Each row below holds a small network's activations on one input, seen along a few directions.
Each table varies a few parts of the input and shows all the possible inputs, shuffled.
A made-up example of a description, with smaller parts first: one of 6 places along a line, together with either a single point or one of 9 places around a ring or (one of 3 separate values, together with one of 5 places around a ring).
Shared parts are said once, and a part with two or three values counts as separate values.
(in the rows, 128 means zero)

Other details of the inputs vary at random and push rows far along three fixed directions, the same in every table; ignore that.

Table:
x1: [141 120 118 150 129  93 148 141  93 153 139 139  68 102]
x2: [169 122 133 109 140 127 169 151  87 144 118 112  70 134]
x3: [100 117 180 139 127 187 101 141 129 162 169 115  70  69]
x4: [114 106 135 154 109 214 112 127 155 146 121 181 160  86]
x5: [152 134  91 174  95 111 145  97 143 165 107 164 138 161]
x6: [ 64 121 167  91 153 194  58 122 155  94 146 130 192  97]
x7: [140 136 124 143 103 103 147 136 109 169 154 108  63 127]
x8: [130 136 134 161 144  99 148 130  90 161 137 131  62 126]
x9: [119 136  97  96 107  93 104 119 142 103 126 115 183 153]
x10: [112 113 151 171 118 204 100 103 165 160 124 175 145  97]
x11: [146 157 103 183 121 134 156  99 124 161  89 145 146 162]
x12: [174 126 107 167  96 122 170 148 163 135  94 138 156 153]
x13: [111 120 146  75 172  90 135 132 104  68 152  79  96 128]
x14: [131 119 118  90 107  95 123 112 161  71 128 116 166 164]
x15: [138 111 152  51 140  78  93 153 109  94 144  75  98 126]
x16: [146 145  96 184 136 123 155  90 121 161  85 162 141 158]
x17: [121 126 136 105 133 102 125 115 140  62 117 117 167 172]
x18: [122 146 109 104 102  93  99 111 143 114 130 105 177 160]
x19: [104  95 150 123 140 175 117 136 131 164 180 151  64  59]
x20: [156 129  76 156  84 121 157 122 134 150 104 171 152 149]
x21: [ 83 111 164  89 194 191  76 124 192  83 146 110 183  92]
x22: [ 99 149 151  92 151  80 101 143  91 106 160  73 105 125]
x23: [109 143  92 111 167  95 108 104 119  92 104 132 180 143]
x24: [141 131 124 134 100 108 159 167  89 148 138 111  83 107]
x25: [110 141  97 119 179  84 102  88 122 101 105 140 168 144]
x26: [154 128 137 145 138 108 178 175 119 135 138 108  78 126]
x27: [157 150 109 172  71 132 151 127 129 153  97 139 162 154]
x28: [ 93 125 186 140 144 194 107 138 120 160 171 123  72  79]
x29: [134 144 117 134 135 121 174 154  78 148 131 113  82 111]
x30: [108 140 108 123 163  77  93  99 125  97 112 145 170 151]
x31: [142 128 135  83 138 103  98 122 130  89 102 117 171 175]
x32: [109 135 150 155 126 236 122 113 149 157 122 152 165 103]
x33: [170 119 118 161  74 131 178 128 143 114  95 149 147 162]
x34: [ 96 133 129  88 170  70 104 143  85  96 153 104 103 111]
x35: [160 120 122 125 114 103 177 173 141 142 151 106  73 118]
x36: [154  95 146 111  89 218 118 128 176 150 121 160 150 125]
Each input here is: one of 4 places along a line, together with either one of 3 separate values or one of 6 places around a ring.
- The inputs of x17 and x33 match in every part but the place on the line of 4. If x6 is changed in the same way as x17 into x33, which row does it become? => x24
- List by row number the other rows that have the place on the line of 4 in common with x5. => x7, x9, x14, x18, x19, x20, x35, x36
- List by row number the other rows that have the place on the line of 4 in common with x23. => x2, x11, x13, x16, x21, x25, x29, x32
- Which other rows does x31 become when the choice among 3 separate values takes its other values? List them by row number. => x17, x26

Table:
x37: [194 129  79 207  54 138 190 110 156 177  72 190 156 182]
x38: [144 140 108 116 107  91 115 106 125 116 101 122 164 175]
x39: [113 137 131 140 152 108 137 136 110 131 148 113  93 110]
x40: [140 124 108 104 141 100 122 113 136  92 101 132 174 162]
x41: [156 151  84 126  82  80 155 141 111 113  98 119 172 170]
x42: [122 123 125 126 156 107 143 138 114 124 142 125  90 105]
x43: [100 106 148 155 139 222 118 121 159 152 142 175 132  76]
x44: [119 124 122 120 150 111 132 135  94 132 141 130  92 107]
x45: [ 86 146 130 112 152 115  67  96 142  99 120 115 194 142]
x46: [142 111 139 101 125 114 131 142 113 126 143 118  87 120]
x47: [135 123 145 121 138 114 142 148 129 122 146 101  88 124]
x48: [134 142 122 120 140 104 125 114 137  95 101 111 178 171]
x49: [150 137 112 111 122  98 126 118 127 102  94 121 168 178]
x50: [119 142 137 130 131 110 121 134 103 148 147 103  93 116]
x51: [126 132 137 112 122 114 118 134  97 144 146 114  90 120]
x52: [135 129 150 115 136 122 140 149 114 124 139  97  91 129]
x53: [100 140 122 119 163 109  95 102 155  85 118 119 187 143]
x54: [125 120 128 121 126  99 122 134 122 142 155 122  85 112]
x55: [ 89 143 135 104 169 126  79  99 147  81 116 113 197 141]
x56: [122 134 134 118 153 122 139 138  89 126 133 117  95 113]
x57: [168 143 100 149 101  68 154 120 138 118  98 120 150 189]
x58: [136 129 153 115 125 119 134 144 113 128 143  97  91 129]
x59: [129 119 129 120 157 110 149 144 119 120 141 122  91 110]
x60: [125 124 123 116 130 106 117 132 103 144 147 125  89 107]
x61: [122 138 135 113 108 119 144 166 111 124 151  92 109 110]
x62: [132 125 143 125 149 115 149 146 124 119 144 102  92 121]
x63: [171 144  64 148  76  53 179 145 125 122  99 130 156 172]
x64: [140 124 140 185  91 192 151 129 150 185 134 163 108 112]
x65: [121 138 143 123 124 112 122 135 107 145 149 104  91 123]
x66: [111 110 167 136 141 245 124 129 145 142 128 163 139  87]
x67: [117 146 109 134 129  88  95 100 149 115 120 119 174 154]
x68: [129 132 146 118 121 115 128 137 113 138 146  98  89 127]
x69: [130 108 163 141 125 237 140 134 142 149 123 160 131 100]
x70: [ 92 128 116  97 152 110  63  94 142  95 121 136 190 132]
x71: [ 83 144 133 107 165 124  70  96 143  87 121 115 198 140]
x72: [115  99 157 134 142 236 127 129 153 142 131 174 134  83]
x73: [106 141 118 103 134 109  70  96 133 107 117 122 186 147]
x74: [139 111 135 111 138 110 141 147 129 122 144 115  86 118]
x75: [130 120 120 100 107 113 142 165 110 122 151 113 104 102]
x76: [135 112 134 114 149 112 148 145 124 119 143 116  90 114]
x77: [158 139 110 118 106  89 130 115 121 110  94 123 163 182]
x78: [208 154  60 230  27 125 239 146 138 178  67 174 163 186]
x79: [119 114 159 163 138 225 144 133 163 148 133 158 129  93]
x80: [115 125 122 131 141  99 126 134 112 140 148 126  89 103]
x81: [128 120 128 110 123 107 118 133 106 142 149 125  86 114]
x82: [125 136 144 123 155 122 148 145 104 123 135 104  96 121]
x83: [105 121 151 174 123 212 123 123 156 167 140 162 127  87]
x84: [ 84 138 129  94 154 122  55  93 136  93 120 124 198 135]
x85: [125 123 125 116 154 114 140 138  98 125 136 128  91 108]
x86: [122 124 123 127 132  99 121 132 119 144 153 121  87 105]
x87: [135 114 132 104 121 110 125 135 112 135 146 119  85 118]
x88: [181 119  98 172  82 171 168 115 157 150  71 188 176 171]
x89: [139 111 139 112 127 107 134 143 129 125 149 115  86 118]
x90: [ 65 117 157 115 154 246  41  80 185 103 116 171 242 105]
x91: [153 119 139 185  84 191 166 133 152 182 127 158 102 120]
- The inputs of x42 and x85 match in every part but one. If x86 is changed in the same way as x42 into x85, which row does it become? => x60
- The inputs of x41 and x75 match in every part but one. If x51 is changed in the same way as x41 into x75, which row does it become? => x81
- Describe the family of inputs behind these rows. => one of 5 places around a ring, together with either a single point or one of 10 places around a ring
- List by row number the other rows that have the place on the ring of 5 in common with x83. => x39, x47, x53, x57, x62, x64, x67, x78, x79, x91
- A walk changes only the place on the ring of 5. It starts at x87 and steps to x37. List the rest of the walk in order. => x91, x68, x38
- Which other rows does x82 become when the place on the ring of 10 takes its other values? List them by row number. => x45, x48, x50, x52, x55, x58, x65, x68, x71

Table:
x92: [169 136 127 132 109  99 185 165  84 153 128 105  61 142]
x93: [104 139 137 112 151  68  97 125 104 121 157  91  88 125]
x94: [119 138 114 109 115 111 108 119 153  93 119 115 190 151]
x95: [122 120 133  94 162  72 121 144 116  98 151  95  94 118]
x96: [168 135 105 165 108 118 179 134 136 133  94 144 145 166]
x97: [115 136 101 108 141 109  96 100 134 107 113 142 183 148]
x98: [124 124 111 116 138 100 103 108 160  94 113 132 179 147]
x99: [122 123 141 198 100 210 142 121 151 180 130 178 122 103]
x100: [103 133 106 121 131  98  93 100 145 105 122 143 180 145]
x101: [155 149 115 152 136  90 176 146  64 168 120 113  61 129]
x102: [161 145  88 168 129 115 166 115 124 156  87 148 139 160]
x103: [127 126 119 116 146 107 112 115 157  87 109 128 182 156]
x104: [108 116 166 109 121 216  90 123 170 124 134 134 169 111]
x105: [119 122 127  82 138  73 109 141 101 107 152  97  97 113]
x106: [106 105 184  95 162 176 110 153 136 124 170 104  80  80]
x107: [161 130 110 149 102  81 181 158 100 157 142 111  59 125]
x108: [175 131 105 154 105 120 166 127 121 141  85 151 141 171]
x109: [136 110 134 171  83 214 153 137 155 168 129 173 129  96]
x110: [123 122 136  81 156  83 121 148  95  96 144  96  99 123]
x111: [139 112 166 151 119 192 181 175 121 168 159 127  50  81]
x112: [152 138  90 166  90 109 156 115 113 158 101 167 138 158]
x113: [164 138  94 155  73 120 163 130 124 149 100 144 148 158]
x114: [148 152  92 180 121 116 171 122 108 148  89 150 149 150]
x115: [170 138  99 155  76 119 157 125 129 156  98 140 143 165]
x116: [118 133 135  92 139  77 121 149 120 104 160  74 100 122]
x117: [116 121 126  90 151  71 119 144 108  97 151 101  96 111]
x118: [102 112 179  95 140 175 102 151 142 134 179  94  82  77]
x119: [111 101 160 111 138 208  85 114 167 122 129 155 161 103]
x120: [ 95 110 164  94 164 174  93 134 120 145 174 125  80  69]
x121: [130 129 136 180 118 221 153 126 123 178 110 174 134 100]
x122: [152 156 108 188 111 112 155 113 117 161  93 143 138 162]
x123: [106 103 155 112 123 204  77 111 171 131 136 153 163  98]
x124: [122 126 139  80 152  86 124 151  96  95 145  89 101 126]
x125: [130 139 125 110 126 113 105 115 159  98 113 108 184 165]
x126: [123 126 116 111 141 110 113 118 147  83 107 132 186 152]
x127: [163 130 109 138  92  87 177 159  81 158 136 117  61 126]
x128: [ 95 149 135 115 160  73 111 135  88 110 150  91 101 113]
x129: [135 104 148 152 107 180 169 165 115 174 160 147  47  66]
x130: [168 129  92 156  92 114 165 125 120 142  90 161 142 157]
x131: [101  98 172  89 155 174 104 151 119 121 170 122  82  66]
x132: [ 84 109 150 134 137 196  80 104 178 134 147 162 163  95]
x133: [128 122 142  89 164  79 119 143 113 102 146  89  92 129]
x134: [112 133 114 121 135  97  85  92 153 116 120 135 173 155]
x135: [174 129  97 156  95 113 160 121 125 149  88 157 137 163]
x136: [115 136 123  88 176  83 112 131  92 118 139  93  95 118]
x137: [104 143 130 111 179  76 119 134  98 113 146  86 101 113]
x138: [119 121 130  90 157  75 122 147 106  93 149 100  97 114]
x139: [111 136  99 117 145 105 102 103 143 102 117 142 183 144]
x140: [114 147 117 129 160 110  97  97 139 112 104 120 183 151]
x141: [138 110 158 175 111 219 158 112 149 157 121 170 111 120]
x142: [105 136 116  96 177  79 123 138  96 106 144  97  99 109]
x143: [136 115 135 170  80 218 156 140 156 169 129 168 131  98]
x144: [ 81 129 160 150 148 201  83 106 164 131 136 147 170  96]
x145: [145 104 155 152 111 179 160 158 123 184 159 140  41  76]
x146: [167 130 115 145 101  82 174 154  99 164 139 109  55 132]
x147: [100 107 175  96 138 172  97 147 143 138 181  99  81  72]
x148: [108 113 168 117 135 212  96 123 180 120 135 134 167 113]
x149: [109 143 119 126 127 104  79  92 135 115 114 131 177 158]
x150: [157 144  82 162 120 121 169 120 107 150  84 156 146 154]
x151: [105 149 142 106 158  77 100 128  85 122 145  88  96 123]
x152: [112 130 125 118 138 111 116  95 139  77 113 133 176 159]
x153: [120 133 113 114 119 105 100 112 164 100 122 114 185 149]
x154: [120 136 120 109 129 115 115 123 149  85 112 118 191 156]
x155: [148 108 168 140 120 195 171 169 106 172 149 134  46  87]
x156: [117 126 149  89 154  84 119 120  94  96 146  93  85 136]
x157: [109 135 119 101 182  77 122 135 106 110 146  93  96 112]
x158: [124 124 140 186  91 216 139 122 132 181 125 183 125 104]
x159: [117 129 126 111 133 115 110  92 130  82 109 133 176 164]
x160: [ 98 117 160 117 123 213 102 130 174 112 139 138 175 101]
x161: [101 103 151 125 130 196  88 115 184 123 141 152 165  93]
x162: [ 99 109 180  86 145 184 113 161 119 121 172 105  89  75]
x163: [119 135 140  91 145  80 126 152 119  99 157  74 101 125]
x164: [164 135 102 160 103 121 180 138 127 129  93 149 149 162]
x165: [172 142 104 154  78 123 163 129 128 152  96 135 144 169]
x166: [168 130 114 137  95  86 172 155  86 165 134 113  56 132]
x167: [115 129 127 123 142 109 114  92 149  81 114 128 173 163]
x168: [167 141  99 154  75 124 169 134 123 145  99 139 149 163]
x169: [125 139 120 101 117 118 107 120 142  93 111 116 191 159]
x170: [114 135 102 121 151 102 101 100 153 107 119 137 180 147]
x171: [173 129  98 163 102 108 162 121 137 148  93 153 134 162]
x172: [133 125 119 112 143 105 100 106 157  97 108 129 176 158]
x173: [ 97 113 148 124 152 204  81 102 175 137 140 157 162 100]
x174: [ 98 143 113 133 129 102  90 100 139 103 120 134 181 147]
x175: [145 153 118 161 118  88 173 149  59 163 127 118  63 127]
x176: [158 138  95 167  92 108 151 110 118 166  99 163 134 165]
- Describe the family of inputs behind these rows. => one of 5 places around a ring, together with either a single point or one of 6 places around a ring or one of 10 places around a ring
- The inputs of x144 and x122 match in every part but the place on the ring of 5. If x137 is changed in the same way as x144 into x122, which row does it become? => x140
- The inputs of x175 and x128 match in every part but the place on the ring of 5. If x131 is changed in the same way as x175 into x128, which row does it become? => x138
- The inputs of x158 and x149 match in every part but the place on the ring of 5. If x162 is changed in the same way as x158 into x149, which row does it become? => x92
- Which other rows does x174 become when the place on the ring of 6 takes its other values? List them by row number. => x100, x114, x128, x139, x142
- Which other rows does x149 become when the place on the ring of 6 takes its other values? List them by row number. => x101, x120, x136, x151, x176
